These are the activations of a small network on made-up records, seen along a few directions, one row for each record.
After each row come some of the record's fields: NOMO, BOD, ZIGAR, KOBUD, LIKUZ, NEKU.
Not every record has every field; a missing one is left out.
The largest differences between rows may come from other fields.
In the rows, 500 means zero.
Strong random noise was added to every row along 13 fixed directions; ignore it. To show where, here is one row again and again, with new noise each time:
[463 513 461 504 468 349 474 662 381 382 411 743 524 768 513 581 570 577
 587 281 297 400 592 584 635 592 606]
[513 595 376 488 410 470 647 544 547 697 177 482 547 603 492 227 501 555
 529 589 724 599 489 598 495 554 517]
[737 421 663 660 773 576 479 279 634 404 669 548 515 433 368 591 454 454
 550 365 356 471 637 612 434 507 473]
[554 309 506 762 579 612 511 404 485 331 349 507 348 495 493 362 413 620
 395 504 504 591 588 694 575 368 473]
[620 581 415 442 481 413 674 571 572 664 327 528 491 505 329 504 469 479
 565 510 493 553 578 543 405 632 592]
[555 413 548 596 538 487 352 477 529 449 642 488 441 239 548 544 479 515
 371 498 476 540 592 528 445 474 430]
[499 483 771 576 506 454 370 399 360 732 657 459 726 442 603 473 455 677
 514 491 359 443 437 556 474 570 472]
[553 551 386 475 400 391 598 598 618 656 441 635 540 613 266 695 537 388
 552 498 379 548 697 406 244 592 466]
[354 403 693 561 435 562 329 496 312 410 551 482 481 494 671 374 386 590
 493 556 419 598 574 716 483 404 559]
[552 335 536 777 469 390 379 560 459 582 433 606 568 427 650 623 570 751
 347 537 444 547 595 409 332 481 310]
[712 631 448 620 568 524 518 430 497 454 401 518 460 327 408 489 533 754
 372 343 485 486 536 631 456 597 383]
[475 658 616 394 443 449 518 481 538 801 459 505 522 605 521 485 450 385
 638 569 459 531 610 437 457 565 530]
[536 451 496 561 450 325 352 554 497 645 341 625 535 456 533 535 556 528
 440 469 410 525 646 412 444 503 329]
[549 664 358 440 392 401 397 646 536 494 526 531 584 350 656 429 639 596
 429 415 671 483 564 578 433 605 449]
[158 713 526 325 183 529 404 649 247 502 741 485 560 552 509 495 462 591
 457 526 419 532 413 611 416 598 604]

[480 224 325 608 371 403 572 587 524 470 358 551 291 528 408 534 503 350
 366 494 364 475 675 430 721 355 521]  (NOMO kob; BOD repi; ZIGAR sed; KOBUD sini; LIKUZ miv; NEKU turu)
[605 483 568 535 489 550 538 410 453 609 588 379 471 508 444 577 391 599
 546 425 287 357 576 547 640 483 570]  (NOMO guvi; BOD ziko; ZIGAR sed; KOBUD rizud; LIKUZ miv; NEKU mabul)
[443 506 544 590 506 676 604 460 624 533 493 529 552 746 538 565 487 464
 588 704 629 654 611 451 176 424 464]  (NOMO guvi; BOD repi; ZIGAR vimot; KOBUD sini; LIKUZ miv; NEKU mabul)
[388 298 342 601 326 471 477 632 505 443 633 463 527 523 599 432 510 462
 421 527 591 482 500 563 628 432 590]  (NOMO guvi; BOD ziko; ZIGAR sed; KOBUD rizud; LIKUZ simur)
[620 434 642 469 591 478 415 483 470 504 674 435 582 248 523 549 422 574
 538 466 405 472 488 655 417 580 580]  (NOMO guvi; BOD ziko; ZIGAR sed; KOBUD sini; LIKUZ miv; NEKU mabul)
[555 615 711 467 576 566 518 350 514 629 624 421 543 581 582 515 435 454
 666 501 405 440 560 541 501 515 602]  (NOMO guvi; BOD repi; ZIGAR sed; KOBUD rizud; LIKUZ miv; NEKU turu)
[369 643 643 415 646 624 393 396 422 308 387 529 455 477 663 206 495 492
 519 541 722 652 358 608 527 457 455]  (NOMO kob; BOD repi; ZIGAR vimot; KOBUD sini; LIKUZ miv; NEKU mabul)
[622 250 575 662 660 507 676 531 514 431 339 414 463 378 569 481 439 558
 503 700 632 669 452 532 341 428 628]  (NOMO kob; BOD repi; ZIGAR vimot; NEKU turu)
[401 495 569 507 656 524 398 523 451 140 529 651 559 450 461 506 579 469
 491 494 636 694 344 528 227 493 470]  (NOMO kob; BOD repi; ZIGAR sed; KOBUD sini; LIKUZ simur; NEKU turu)
[483 348 467 519 417 414 333 547 396 492 480 529 649 464 554 461 555 625
 404 423 397 416 529 572 529 475 364]  (NOMO guvi; BOD ziko; ZIGAR vimot; NEKU vuta)
[306 524 639 539 457 757 682 349 401 574 682 343 563 631 409 451 388 562
 482 703 550 534 249 494 415 460 579]  (NOMO guvi; BOD repi; ZIGAR vimot; KOBUD sini; LIKUZ simur; NEKU turu)
[354 496 628 432 689 425 435 429 518 551 607 620 717 647 459 480 572 381
 574 532 581 482 241 328 504 580 448]  (NOMO kob; BOD ziko; ZIGAR vimot; KOBUD sini; LIKUZ miv; NEKU vuta)
[260 135 517 601 579 444 405 473 377 345 267 663 562 630 382 344 447 475
 401 586 464 640 343 512 569 347 418]  (NOMO kob; BOD repi; ZIGAR vimot; KOBUD rizud; LIKUZ simur; NEKU mabul)
[411 508 339 468 360 390 481 640 456 454 462 582 537 532 443 586 622 526
 412 462 482 494 445 397 440 542 446]  (NOMO guvi; BOD repi; ZIGAR sed; NEKU turu)
[362 422 541 396 383 496 530 517 423 650 638 337 607 579 488 428 417 366
 602 626 489 464 411 505 515 442 620]  (NOMO guvi; BOD ziko; ZIGAR vimot; NEKU turu)
[436 670 580 412 175 596 423 567 278 579 722 288 471 301 643 520 394 663
 416 541 360 498 606 682 384 485 591]  (NOMO guvi; BOD repi; ZIGAR vimot; KOBUD rizud; LIKUZ simur; NEKU turu)
[482 726 670 422 485 472 454 653 300 324 620 622 596 689 876 590 601 771
 670 302 410 356 501 684 552 656 732]  (NOMO guvi; BOD repi; ZIGAR sed; KOBUD sini; LIKUZ simur; NEKU turu)
[429 553 611 497 454 539 283 463 431 537 577 536 449 465 607 589 447 552
 483 512 367 515 627 468 492 479 374]  (NOMO kob; BOD ziko; ZIGAR vimot; KOBUD sini; LIKUZ miv; NEKU vuta)
[447 306 472 641 274 524 584 594 498 661 514 401 539 700 679 548 460 483
 589 707 467 549 734 491 364 311 558]  (NOMO kob; BOD repi; ZIGAR vimot; KOBUD sini; LIKUZ simur; NEKU turu)
[352 481 729 496 651 492 474 502 413 407 569 654 493 563 506 508 409 504
 549 481 410 573 332 518 567 608 635]  (NOMO kob; BOD ziko; ZIGAR sed; KOBUD rizud; LIKUZ miv; NEKU vuta)
[501 471 668 411 440 503 340 561 406 467 590 405 486 128 640 464 438 504
 426 605 453 644 620 623 244 462 499]  (NOMO kob; BOD repi; ZIGAR vimot; KOBUD rizud; LIKUZ miv; NEKU vuta)
[464 418 551 456 659 410 461 560 479 481 301 579 509 371 415 465 433 531
 501 623 595 703 309 434 342 565 505]  (NOMO guvi; BOD ziko; ZIGAR sed; KOBUD rizud; LIKUZ miv; NEKU mabul)
[470 775 412 636 487 585 590 524 526 470 464 544 482 579 654 483 656 694
 422 505 795 574 350 380 417 580 405]  (NOMO kob; BOD repi; ZIGAR sed; KOBUD sini; LIKUZ simur; NEKU turu)
[299 415 721 495 552 519 489 537 295 292 334 686 499 779 547 391 413 553
 633 467 369 586 450 708 568 502 662]  (NOMO kob; BOD ziko; ZIGAR sed; KOBUD sini; LIKUZ miv; NEKU vuta)
[412 650 625 536 509 628 553 315 366 526 420 469 505 645 307 417 427 554
 521 475 440 565 376 531 446 483 450]  (NOMO guvi; BOD ziko; ZIGAR sed; KOBUD rizud; LIKUZ simur)
[498 555 551 414 638 494 265 367 557 338 579 507 394 144 503 379 531 403
 322 411 595 533 434 468 605 475 309]  (NOMO kob; BOD ziko; ZIGAR sed; KOBUD rizud; LIKUZ miv; NEKU mabul)
[301 366 408 445 270 379 566 700 407 523 464 579 480 634 358 567 449 388
 496 526 294 512 586 517 505 504 638]  (NOMO kob; BOD ziko; ZIGAR sed; KOBUD rizud; LIKUZ miv; NEKU vuta)
[401 478 529 405 363 516 445 637 435 349 703 514 375 552 573 614 433 431
 556 454 343 463 658 610 532 459 680]  (NOMO guvi; BOD ziko; ZIGAR sed; KOBUD rizud; LIKUZ miv; NEKU turu)
[749 445 609 543 743 545 720 456 562 457 641 412 703 433 437 486 496 569
 642 434 537 434 388 705 373 646 767]  (NOMO guvi; BOD repi; ZIGAR sed; NEKU vuta)
[667 591 449 478 606 584 604 443 587 453 600 397 570 436 444 410 463 506
 600 428 630 435 452 705 528 589 641]  (NOMO guvi; BOD ziko; ZIGAR vimot; KOBUD sini; LIKUZ simur; NEKU mabul)
[352 445 593 443 497 336 277 516 439 684 523 540 559 410 609 406 500 437
 454 573 519 505 354 346 675 513 393]  (NOMO kob; BOD ziko; ZIGAR vimot; KOBUD sini; LIKUZ miv; NEKU vuta)
[451 331 449 666 575 503 672 542 517 615 545 422 429 472 527 584 439 647
 411 691 641 527 233 302 614 565 610]  (NOMO guvi; BOD ziko; ZIGAR sed; NEKU mabul)
[511 406 535 557 583 410 310 464 450 412 536 540 388 398 564 529 506 462
 441 373 414 447 510 420 743 450 437]  (NOMO kob; BOD ziko; ZIGAR sed; NEKU turu)
[544 447 407 556 566 412 374 450 578 530 430 472 465 228 442 464 498 516
 348 486 589 544 430 410 569 489 322]  (NOMO kob; BOD ziko; ZIGAR sed; KOBUD rizud; LIKUZ simur; NEKU mabul)
[597 415 744 495 532 427 447 468 251 630 263 468 704 451 554 417 409 732
 617 559 336 596 485 668 264 510 518]  (NOMO guvi; BOD repi; ZIGAR vimot; KOBUD sini; LIKUZ simur; NEKU turu)
[655 493 614 548 797 480 463 434 697 491 352 614 415 488 572 550 496 350
 661 594 693 683 550 370 316 486 442]  (NOMO guvi; BOD ziko; ZIGAR sed; KOBUD sini; LIKUZ simur; NEKU turu)
[455 153 445 585 500 436 549 584 422 361 603 513 507 472 424 486 457 511
 443 461 352 386 390 637 756 492 722]  (NOMO guvi; BOD repi; ZIGAR sed; KOBUD sini; LIKUZ miv; NEKU vuta)

Which values does each new row have?
[395 462 578 449 578 590 413 334 444 501 397 464 364 514 431 371 382 377
 480 519 429 508 480 507 710 374 436]  (NOMO guvi; BOD repi; ZIGAR vimot; KOBUD sini; LIKUZ simur; NEKU mabul)
[322 305 626 307 576 248 357 559 506 697 523 650 582 503 402 603 454 183
 553 622 395 550 380 217 528 543 491]  (NOMO guvi; BOD ziko; ZIGAR vimot; KOBUD sini; LIKUZ miv; NEKU turu)
[452 755 456 324 512 448 402 518 473 546 335 577 467 501 522 508 537 539
 518 510 625 577 432 385 428 572 346]  (NOMO guvi; BOD ziko; ZIGAR vimot; KOBUD sini; LIKUZ simur; NEKU turu)
[485 590 297 444 465 505 562 516 608 504 697 504 694 673 459 462 655 457
 538 375 641 269 376 474 657 564 488]  (NOMO guvi; BOD ziko; ZIGAR vimot; KOBUD sini; LIKUZ miv; NEKU mabul)
[542 494 581 553 672 612 595 364 529 365 655 414 517 532 454 407 431 395
 611 457 592 473 392 613 607 474 662]  (NOMO kob; BOD ziko; ZIGAR vimot; KOBUD sini; LIKUZ simur; NEKU turu)
[237 525 530 590 329 525 608 506 524 741 745 492 551 603 409 593 501 464
 372 669 502 524 279 243 501 550 478]  (NOMO kob; BOD repi; ZIGAR sed; KOBUD rizud; LIKUZ miv; NEKU vuta)
[473 401 693 569 563 487 451 498 488 569 589 422 648 629 866 398 535 433
 668 612 644 477 483 508 516 392 612]  (NOMO guvi; BOD repi; ZIGAR vimot; KOBUD sini; LIKUZ simur; NEKU turu)
[308 427 406 580 349 524 441 668 455 341 658 442 380 537 758 490 514 495
 444 615 617 547 513 513 555 377 647]  (NOMO guvi; BOD repi; ZIGAR sed; KOBUD rizud; LIKUZ miv; NEKU turu)
[151 464 440 473 392 364 392 613 341 523 428 696 526 657 415 660 595 511
 356 589 429 583 275 143 449 512 304]  (NOMO kob; BOD repi; ZIGAR vimot; NEKU turu)
[616 666 244 550 438 587 749 532 654 420 483 407 460 625 539 423 611 521
 509 424 747 408 527 595 591 534 619]  (NOMO guvi; BOD repi; ZIGAR sed; NEKU turu)
[613 467 425 642 645 521 382 455 721 367 480 639 529 538 632 493 632 526
 465 416 659 496 600 482 459 464 288]  (NOMO guvi; BOD ziko; ZIGAR sed; KOBUD rizud; LIKUZ miv; NEKU vuta)
[392 453 447 533 316 700 448 479 688 466 842 431 600 710 689 468 522 351
 585 597 652 471 739 566 391 324 502]  (NOMO guvi; BOD ziko; ZIGAR sed; KOBUD rizud; LIKUZ miv; NEKU mabul)
[426 590 395 499 415 623 580 399 525 423 500 543 449 743 364 375 515 473
 481 348 430 380 542 645 784 482 509]  (NOMO kob; BOD repi; ZIGAR sed; KOBUD sini; LIKUZ miv; NEKU vuta)
[676 653 561 517 459 508 433 401 515 654 651 390 548 330 599 516 526 609
 475 370 479 355 552 510 542 533 416]  (NOMO guvi; BOD ziko; ZIGAR sed; KOBUD rizud; LIKUZ simur; NEKU turu)
[686 507 590 624 581 471 377 389 498 705 178 473 547 412 786 324 568 746
 456 499 574 441 553 490 603 446 248]  (NOMO guvi; BOD repi; ZIGAR vimot; KOBUD sini; LIKUZ miv; NEKU vuta)
[428 422 548 563 425 540 426 527 312 456 581 460 409 451 521 545 369 715
 425 468 307 480 482 627 627 494 572]  (NOMO guvi; BOD ziko; ZIGAR sed; KOBUD rizud; LIKUZ miv; NEKU mabul)
[442 397 505 491 543 435 487 490 438 605 593 395 456 368 534 483 433 525
 422 527 509 363 284 425 830 519 568]  (NOMO guvi; BOD ziko; ZIGAR vimot; KOBUD sini; LIKUZ simur; NEKU mabul)
[527 529 510 576 401 523 562 542 437 574 511 482 553 467 545 490 531 676
 445 486 467 474 508 572 481 564 531]  (NOMO kob; BOD repi; ZIGAR sed; KOBUD sini; LIKUZ miv; NEKU vuta)
